A small network was shown many inputs. Here are its activations along a few directions, one row for each input.
In each table, some parts of the input vary, and every possible input appears once, in random order.
Descriptions start from the smaller parts, as in this example, which fits no table here: ring(5) and (point or line(9) or (values(2) and line(6))).
Shared parts are said once, and a part with two or three values counts as separate values.
(in the rows, 128 means zero)

Other details of the inputs vary at random and push rows far along two fixed directions, the same in every table; ignore that.

Table:
row 1: [186 164 146 220 122 192 157 197  71 161 177]
row 2: [136 135 141 126 115 141 143 124 154 125 131]
row 3: [127 118 110 125 120 137 148 110 139 123 115]
row 4: [112 111 115 124 109 152 190  73 182 114 112]
row 5: [122 137 146 131 120 142 144 123 150 127 134]
row 6: [205 172 127 224 142 160 177 192  87 143 215]
row 7: [120 132 151 145 114 168 175  98 168 128 142]
row 8: [124 134 151 132 121 146 143 115 145 132 136]
row 9: [ 87 106 114 101 114 140 174  53 190 106 109]
row 10: [126 140 146 129 118 140 146 122 148 128 133]
row 11: [104 110 119  86 152  80  56 137  84 130 102]
row 12: [167 138 110 149 147 107  70 212  33 151 122]
row 13: [111 114 122 145 116 164 186  83 156 124 129]
row 14: [134 135 141 133 115 141 140 120 155 124 133]
row 15: [ 82 104 115  69 142  82  84 100 134 114  93]
row 16: [119 126 142  87 143  76  45 157 110 127 111]
row 17: [127 116  97 100 174  55  75 143  93 121 149]
row 18: [120 135 141  95 145  88  53 164  97 130 121]
row 19: [ 96 116 143  59 131  76  72 102 160 112  99]
row 20: [110 123 143  71 128  88  86 117 150 119 104]
row 21: [156 134 111 189 108 183 198 125 132 135 143]
row 22: [121 117 113 134 121 137 151 106 144 123 117]
row 23: [117 122 115 128 123 136 151 109 133 125 117]
row 24: [113 115 118 132 124 146 150  99 134 126 125]
row 25: [133 134 143 128 116 139 144 125 154 126 129]
row 26: [174 141 109 167 149 113  70 222  25 155 130]
Each input here is: values(2) and (point or (values(3) and line(4))).
The inputs of row 25 and row 4 match in every part but the values(2) part. If row 19 is changed in the same way as row 25 into row 4, which row does it become?
Answer: row 26
Which other rows does row 2 become when the values(3) part takes its other values? List them by row number.
Answer: row 20, row 25

Table:
row 27: [123 137 151 164 106 181 163 125 138 139 135]
row 28: [150 139 118 137 144 106  70 213  37 157 105]
row 29: [153 149 136 154 124 139 183 132 145 127 164]
row 30: [120 141 142 123 112 134 135 133 143 129 107]
row 31: [142 127 136 122 126 116 135 106 162 122 146]
row 32: [128 124 110 171 120 182 202  96 130 130 143]
row 33: [ 89 107 142  63 114 101  81  86 179 108  80]
row 34: [138 115 122 145 107 159 152 117 135 134 106]
row 35: [154 122 100 167 114 165 173 120 123 131 133]
row 36: [145 133 110 159 165 105  83 181  52 140 154]
row 37: [100  98 104  79 141  77  97  80 167 102 112]
row 38: [150 142 150 147 106 165 159 119 170 125 147]
row 39: [ 96 131 151  62 127  93 110 100 181 105 112]
row 40: [162 151 141 161 156 114  88 192  56 153 172]
row 41: [116 116 130 125 136 129  97 146  82 142 106]
row 42: [137 131  99 163 112 170 213 110 140 126 136]
row 43: [114 136 156  96 149 100  53 158 102 134 135]
row 44: [ 87 106 103  67 147  69 110  90 162 100 113]
The inputs of row 32 and row 41 match in every part but one. If row 42 is changed in the same way as row 32 into row 41, which row does it become?
Answer: row 28
What do these inputs look like to the network?
Answer: values(3) and ring(6)
Which other rows does row 37 become when the values(3) part takes its other values? List them by row number.
Answer: row 36, row 44

Table:
row 45: [ 93 117 118  77 151  74  44 153  81 128  91]
row 46: [171 149 133 192  97 193 204 145 145 141 147]
row 47: [164 139 105 196 115 180 225 129 123 136 156]
row 48: [127 117 117 109 140  91  58 149  93 129 103]
row 49: [171 164 144 189 107 184 215 141 147 135 172]
row 50: [161 140 143 160 128 145  96 181  80 151 140]
row 51: [111 123 145 105 113 124 153  71 208 104 137]
row 52: [105 116 130 140 109 173 189  77 167 121 122]
row 53: [130 136 139 124 111 142 176  99 193 111 145]
row 54: [155 155 155 164 144 136 111 181  85 145 163]
row 55: [122 108  97  90 159  65  64 149  92 123 108]
row 56: [150 142 148 159 134 143 104 184  75 153 137]
row 57: [150 144 136 125 132 110  84 185  78 145 118]
row 58: [149 138 115 141 135 121 102 180  67 140 116]
row 59: [ 77  90 109  52 145  79  85  59 161 104 102]
row 60: [100 110 141  89 106 122 138  62 203 110 104]
row 61: [117 115 124 142 105 176 181  75 173 119 125]
row 62: [137 139 152 162 106 181 202  86 192 121 165]
row 63: [136 132 105 148 151 112 108 174  60 143 139]
row 64: [ 79 117 141  63 128  95  97  97 158 118  94]
row 65: [ 81  97 113  48 132  77  86  82 167 101  74]
row 66: [148 131 113 165 149 132 114 172  56 147 150]
row 67: [157 125 102 156 148 110  96 167  72 140 139]
row 68: [ 81 129 147  76 128 108 140  72 195 107 124]
What do these inputs look like to the network?
Answer: line(4) and ring(6)
The inputs of row 65 and row 46 match in every part but the line(4) part. If row 48 is changed in the same way as row 65 into row 46, which row does it become?
Answer: row 60
Which other rows does row 47 become when the ring(6) part takes its other values? List them by row number.
Answer: row 55, row 59, row 63, row 66, row 67
